A small network was shown many inputs. Here are its activations along a few directions, one row for each input.
In each table, some parts of the input vary, and every possible input appears once, in random order.
A made-up example of a description, with smaller parts first: one of 8 places around a ring, together with either a single point or (one of 2 separate values, together with one of 4 places along a line) or one of 11 places along a line.
Shared parts are said once, and a part with two or three values counts as separate values.

Other details of the inputs shift rows strongly along two fixed directions, in all tables alike. That doesn't count.

Rows:
row 1: [9 1 7 -4 -2 1 25 -7 -13 11 24 -28 0 13]
row 2: [3 -11 10 -9 -5 -16 -20 2 10 -4 -7 -10 11 -36]
row 3: [-11 -12 4 -33 8 7 -12 18 28 -6 -6 -2 23 -42]
row 4: [3 -15 -5 -12 5 9 -12 9 10 -9 -2 -2 16 -26]
row 5: [-4 9 -9 20 6 -11 -26 1 3 -13 -4 41 -14 10]
row 6: [7 -11 0 -14 0 9 14 -1 -3 0 -5 -21 5 -10]
row 7: [0 -11 1 -17 6 13 -11 3 -5 -6 10 -19 19 -19]
row 8: [6 -4 -1 1 -13 10 20 -10 -25 8 7 -23 0 14]
row 9: [-3 17 16 3 -11 4 36 -7 -5 14 6 -21 -4 22]
row 10: [12 0 7 10 -7 2 27 -11 -26 3 21 -16 3 15]
row 11: [-5 2 12 -13 1 -1 8 5 4 -2 9 -2 11 -13]
row 12: [-12 12 13 -2 2 0 9 1 7 3 8 -7 5 3]
row 13: [2 -8 -1 -8 7 9 -6 -1 0 -7 11 -10 12 -14]
row 14: [3 -5 -1 1 -2 5 -1 -2 -18 -3 10 -7 8 -1]
row 15: [-4 2 -3 -1 5 -3 -13 3 8 -8 4 8 -1 -3]
row 16: [2 -10 -7 5 -4 7 -6 2 -12 0 -1 -2 5 4]
row 17: [-12 -5 7 -27 9 4 -4 8 18 -6 7 -5 18 -31]
row 18: [3 -2 -7 -11 8 -2 -18 9 17 -8 -20 12 -7 -9]
row 19: [5 2 -4 9 10 -5 -26 8 4 -5 1 24 -6 -5]
row 20: [-6 8 1 7 -1 -2 -7 -1 8 2 -8 20 -11 12]
row 21: [-15 9 9 -7 11 -1 -14 13 19 -9 -3 16 11 -25]
row 22: [6 -8 -5 -3 -6 6 13 -3 -19 5 -7 -18 -1 8]
row 23: [6 7 2 3 -12 -1 25 -7 -8 6 6 -13 -9 20]
row 24: [0 4 -11 20 -2 -9 -12 1 4 -4 -7 26 -14 22]
row 25: [-7 9 15 0 -10 2 38 -2 -3 12 10 -24 7 15]
row 26: [3 -9 -3 -10 2 4 1 8 6 3 4 -10 5 -15]
row 27: [0 0 -18 23 5 0 -32 -5 2 -10 -14 37 -16 11]
row 28: [10 12 -9 27 -8 -25 -13 -23 -6 10 -9 11 -7 21]
row 29: [-1 11 -1 24 -9 -10 22 -14 -14 12 -9 13 -27 46]
row 30: [1 5 -18 28 4 -8 -28 -3 2 0 -13 43 -29 19]
row 31: [6 -6 -8 -8 7 0 -7 7 7 2 -13 2 -9 -12]
row 32: [-7 9 10 -2 -3 2 26 -1 1 9 -9 -15 -5 8]
Each input here is: either one of 2 separate values or (one of 5 places along a line, together with one of 6 places along a line).
Which other rows belong to the same alternative as row 2? List them by row number.
> row 28
Change only the place on the line of 5 in row 22. List by row number the other rows that result.
> row 7, row 8, row 14, row 16

Rows:
row 33: [17 -13 5 5 -16 -17 26 -22 -24 9 22 -23 -6 17]
row 34: [1 -2 -22 33 10 -4 -30 -2 -13 -6 4 44 -21 34]
row 35: [-6 9 -7 -11 -1 3 -25 -4 5 -8 -7 9 18 -8]
row 36: [-3 -6 -8 -30 22 17 -34 16 22 -19 1 9 14 -38]
row 37: [19 -23 -8 -13 6 2 -46 17 4 -13 -3 7 17 -57]
row 38: [16 -14 -9 10 -6 16 12 1 -34 -1 26 -16 1 11]
row 39: [-13 -4 0 -33 28 18 -21 20 32 -2 2 -11 16 -46]
row 40: [-7 16 29 9 -10 0 47 -16 -15 15 6 -27 9 22]
row 41: [2 11 23 -8 -15 -16 54 6 2 9 12 -27 4 6]
row 42: [-1 5 9 -24 11 -9 -6 9 26 3 -8 3 17 -46]
row 43: [-14 10 -4 -3 15 4 -1 8 15 -3 1 28 -5 -2]
row 44: [-19 13 29 -7 -19 -1 49 3 0 4 9 -32 12 15]
row 45: [-2 8 -29 11 1 -5 -14 -2 -12 3 -49 40 -47 32]
row 46: [16 -17 -37 33 -6 -3 -14 -8 7 5 -47 32 -32 37]
row 47: [-10 -5 1 -31 10 -6 -30 7 39 -2 -3 -10 6 -57]
row 48: [-12 15 3 29 4 0 3 16 14 -8 -1 47 -26 33]
row 49: [19 3 8 -6 -13 -11 37 -21 -16 8 21 -36 2 11]
row 50: [-8 8 19 -11 -8 6 16 -6 -4 18 9 -37 14 6]
row 51: [0 0 -7 39 -8 -9 -35 -14 -18 -6 -6 40 -14 41]
row 52: [7 -14 4 9 -8 14 11 -8 -31 -5 11 -39 21 -11]
What is each input in this table made of?
> either one of 2 separate values or (one of 3 separate values, together with one of 6 places along a line)
What sort of input is row 45?
> one of 2 separate values
Change only the choice among 3 separate values in row 52. List by row number the other rows that result.
> row 37, row 38
